Questions about the grid below.
1) The top-left entry?
2) The bottom-right entry?
3) The largest entry in the first column?
4) The entry just right of -73?
5) The largest entry in the last row?
6) The second entry on the main diagonal?
7) The smallest entry in the last row?
8) The fourth entry in reading order?
[[-67 -45  32 -16  68 -72 -31 -72  40 -36  66]
 [-24 -62  31  49 -40  51 -54 -16  45 -10 -37]
 [ 57 -51  14 -29 -11 -74  81  61 -30 -57  -8]
 [ 53   1  65 -45   6 -29  61  58  30 -58  11]
 [-26  75  16 -47  78   3  72  76 -35 -55 -40]
 [-45  -8 -27 -77  14  26  -2 -36  59 -66  44]
 [-44  76  12   2 -10 -65 -70  57 -78  39   6]
 [ 26   9 -78  81  19   1  16  74 -73 -70  20]
 [-57 -66  34 -82 -82  46 -10   5  42 -29 -53]
 [-39 -66 -41  20  43  15 -18  44  19 -37  66]
 [ 34 -81   4 -12   6 -40  44 -42   7  78   1]
 [-42  67 -27  -9 -32 -63  51 -72 -33   2  62]]
1) -67
2) 62
3) 57
4) -70
5) 67
6) -62
7) -72
8) -16
